These are the activations of a small neural network, seen along a few directions. Each row is one input.
In each table, some parts of the input vary, and every possible input appears once, in random order.
A made-up example of a description, with smaller parts first: one of 3 separate values, together with either a single point or one of 11 places around a ring or (one of 4 places along a line, together with one of 5 places around a ring).
Shared parts are said once, and a part with two or three values counts as separate values.

Other details of the inputs shift rows strongly along three fixed directions, in all tables alike. That doesn't count.

Table:
r1: [  1 -22 -17  49  54 -35 -11   2  -3  43 -10]
r2: [ 54 -16  -5   8  21  -8 -11  -4  22  43   9]
r3: [  5   4   9 -25 -20   7   8  -1   5 -10   5]
r4: [ -2  -9 -25  46  53 -32 -17   8  -1  44 -10]
r5: [ 55 -30   5   8  22 -10 -12 -11  16  44   9]
r6: [  5   3  11 -22 -22   6   5  -6   6 -11   4]
r7: [-12  99 -69   7 -42  33 -39  20  46   1  -5]
r8: [  3  -1  11 -22 -23   8   2  -3   7 -11   2]
r9: [  5  -1  13 -22 -16  14   2  -1   7 -11  -2]
r10: [  4   0  11 -24 -15  15   2  -1   5 -11   0]
r11: [ 18 -11  17 -12 -14  18   9  -8 -13 -19  15]
r12: [ 64 -29   0  19  20   0 -14  -5   0  36  14]
r13: [ -5  93 -69  20 -40  48 -47  17  32  -7   2]
r14: [-45   4  -1  15  22 -16  14   6 -18 -10 -11]
r15: [ 14   3   7  -8 -17  21   3  -5  -7 -19  13]
r16: [  4   1   8 -24 -21   8   6  -4   7 -12   5]
r17: [  4  -1  11 -21 -24   8   2  -4   6 -11   1]
r18: [ 58 -28   3  10  22 -11  -5  -6  18  42   6]
r19: [  8 -10  20 -23 -12   9  11  -8   6 -13   3]
r20: [  5   0  10 -22 -22   6   6  -4   8 -13   3]
r21: [-49  10  -9  18  16 -11   3  10 -14 -11 -19]
r22: [ 18  -8  16 -11 -13  18  11  -4 -13 -18  14]
r23: [  4   1  10 -22 -15  13   6  -5   8 -13   4]
r24: [  8  -9  23 -24 -13  10   7  -6   0 -10  -1]
r25: [-46   3   0  16  21 -17  14   6 -17 -10 -13]
r26: [ 11   1   8  -8 -18  23   0  -4  -9 -18  12]
r27: [-49  11 -12  17  12 -19   9  11 -13 -10 -13]
r28: [  8 -10  18 -23 -19   3  11  -8   2 -12   3]
r29: [  6   4  11 -22 -22   6   8  -2   5 -10   3]
r30: [  5   4  13 -20 -17  12   6  -7   8 -12   2]
r31: [ 58 -28   1   9  16 -17  -5  -5  16  43   7]
r32: [  5   0  11 -22 -23   9   2  -1   4 -10  -2]
r33: [-48   0  -2  14  15 -21   7   4 -21  -9 -11]
r34: [  6 -11  19 -27 -17   4   6  -7   0 -10   6]
r35: [  5   2  12 -19 -17  13   6  -6   9 -13   1]
r36: [-47   2   0  14  21 -15   7   6 -20  -9 -15]
r37: [-48 -10   7  13  20 -17  12   3 -19 -13 -13]
r38: [-48   2  -2  14  22 -17  11   3 -17 -12 -10]
r39: [-47   2  -3  15  16 -23  10   3 -20 -11 -10]
r40: [-39  -1  -4  26  19  -6   6   8 -35 -17  -6]
r41: [  6   2  12 -21 -16  12   9  -1   9 -12   1]
r42: [  6 -11  20 -24 -12  11   7  -7   3 -11   4]
r43: [  7 -10  21 -24 -19   4   7  -8   1  -9   3]
r44: [-49   0  -1  14  21 -15   7   4 -18 -10 -11]
r45: [ 45  74 -85  51  -4  27 -58  19  46  46   7]
r46: [  9  -9  19 -25 -11  10  14  -4   3 -11   4]
r47: [ -3  -9 -24  50  50 -32 -16   3   1  44 -10]
r48: [  2 -18 -17  47  56 -37  -8   0  -4  42  -6]
r49: [ 57 -29   2   5  17 -15 -13  -6  12  45   7]
r50: [  5  -1  10 -24 -22   8   2   0   5 -11  -1]
r51: [-43  11 -13  31  15  -3   0   8 -29 -18  -4]
r52: [-15  97 -70   5 -42  32 -42  17  47  -1  -4]
r53: [  7 -18  26 -32 -16   3  11  -5  -5 -11   4]
r54: [-41  12 -14  30  15  -4   4   6 -28 -20  -3]
r55: [ 55 -40   8   2  18 -16  -8 -10  12  42  10]
r56: [ 63 -17  -9  22  17   2 -12  -3   6  35  17]
r57: [  8  -9  17 -26 -17   4  13  -3   2 -10   5]
r58: [-46  -7   6  10  16 -23  12   5 -25 -10 -15]
r59: [-47  -9   3   8  17 -21  12   7 -25 -11 -13]
r60: [ 16 -18  25 -16 -13  18  10  -5 -19 -19  11]
Each input here is: one of 4 places along a line, together with either one of 3 separate values or (one of 2 separate values, together with one of 6 places around a ring).
- Changing only the place on the line of 4 turns r5 into r48. The same change can be made to r55. Which row results? => r16
- Which other rows does r50 become when the place on the ring of 6 takes its other values? List them by row number. => r32, r49, r53, r58, r59
- Which other rows does r9 become when the place on the line of 4 takes its other values? List them by row number. => r19, r37, r41

Table:
r61: [-22 -39  55 -19   2   9  54   6 -48 -59  10]
r62: [-25  34 -27  33  26   9  -6  21 -22   1   2]
r63: [100 -75  41 -17  25   9  20 -13 -12  26  31]
r64: [ 43 -61  81 -76 -42  10  29 -39 -13 -28  41]
r65: [-19 -14 -11  13  28 -48  -8  10  -8  40  -9]
r66: [-39  35 -25  25  27  -3  -2  -1   5   2   4]
r67: [ 59   2 -15  16 -15   0 -28 -20  34  44  16]
r68: [-58  12  24 -39  -3  -3  31  10 -12 -29 -12]
r69: [ -4 -19 -26  39  29 -22  -9  12 -35  16   6]
r70: [-63  35 -15  -5  -2  13  16  -1  -2 -44   2]
r71: [-10  -4  -5  43  41 -20   9 -11   3  23  -5]
r72: [-41  28 -26   9   1 -31 -20  13   0  13 -24]
r73: [-45   4  15 -13 -21   8  12   9 -52 -44   9]
r74: [ 62   3  -4  -4   4  -1 -10   2  47  55  -9]
r75: [-67  33  -4 -11 -34 -11   5  13  -5 -23 -27]
r76: [  9  46 -18 -52 -42  34  -1  11  43 -12  -4]
r77: [-10 -17 -16  43  22 -35  -5 -11  -3  14  -2]
r78: [ 22  48 -16 -21 -60  43 -29   5   1 -23  10]
r79: [-14 -25  -4  41  50  16 -31   6 -22  14 -18]
r80: [ 57  -9 -27 -14  -7 -15 -26   2  36  52   5]
r81: [-39  20 -41  24   5 -16 -12  -4  -2  -2   5]
r82: [ 76   3 -19  23   5  23 -14   5  21  27   7]
r83: [-10 -11  -9  25  38 -33  12  11  11  27 -27]
r84: [ 76   8 -12  23   5  25 -15   3  17  38   9]
r85: [  4   5  26 -42 -34  63 -27 -25  32 -28   1]
r86: [ 49  31 -44  15 -34  26 -33  17  19  11  19]
r87: [-13 -16 -20  39  24 -36  -3  -4  -3  14   9]
r88: [ 13 -99  51  -9  36 -64  36  -5 -27  23   0]
r89: [-38  15  22 -10  -3  20  23   5 -42 -50  -5]
r90: [ 13  56  -7 -29 -38  42 -12 -13  36 -22  11]
r91: [ 22  18  11 -37 -38  38  15 -13  33 -32  22]
r92: [-13  -9 -11  34  29 -38 -16 -14 -12  19   2]
r93: [ 29 -97  48  21  34 -39  31 -11 -59   6   4]
r94: [ 47  37 -34  18 -38  31 -36   7  13  19   8]
r95: [-54  13  29 -36  -4  -6  27   6 -12 -33 -23]
r96: [ 24 -47  69 -79 -26  41  -4 -17  20 -15 -11]
r97: [-31  28 -25  37  19  -5   4  -3  12  -8 -10]
r98: [-38  27 -28  15  19 -18   7  25  18   5 -20]
r99: [-54  -2  17 -25 -31 -17  22   6 -11 -37 -24]
- What do these inputs look like to the network? => one of 3 separate values, together with either a single point or (one of 2 separate values, together with one of 6 places around a ring)
- Changing only the choice among 3 separate values turns r94 into r67. The same change can be made to r93. Which row results? => r77
- Which other rows does r71 become when the place on the ring of 6 takes its other values? List them by row number. => r66, r70, r90, r91, r97
- Which other rows does r66 become when the choice among 3 separate values takes its other values? List them by row number. => r62, r68
- Which other rows does r74 become when the choice among 2 separate values takes its other values? List them by row number. => r75
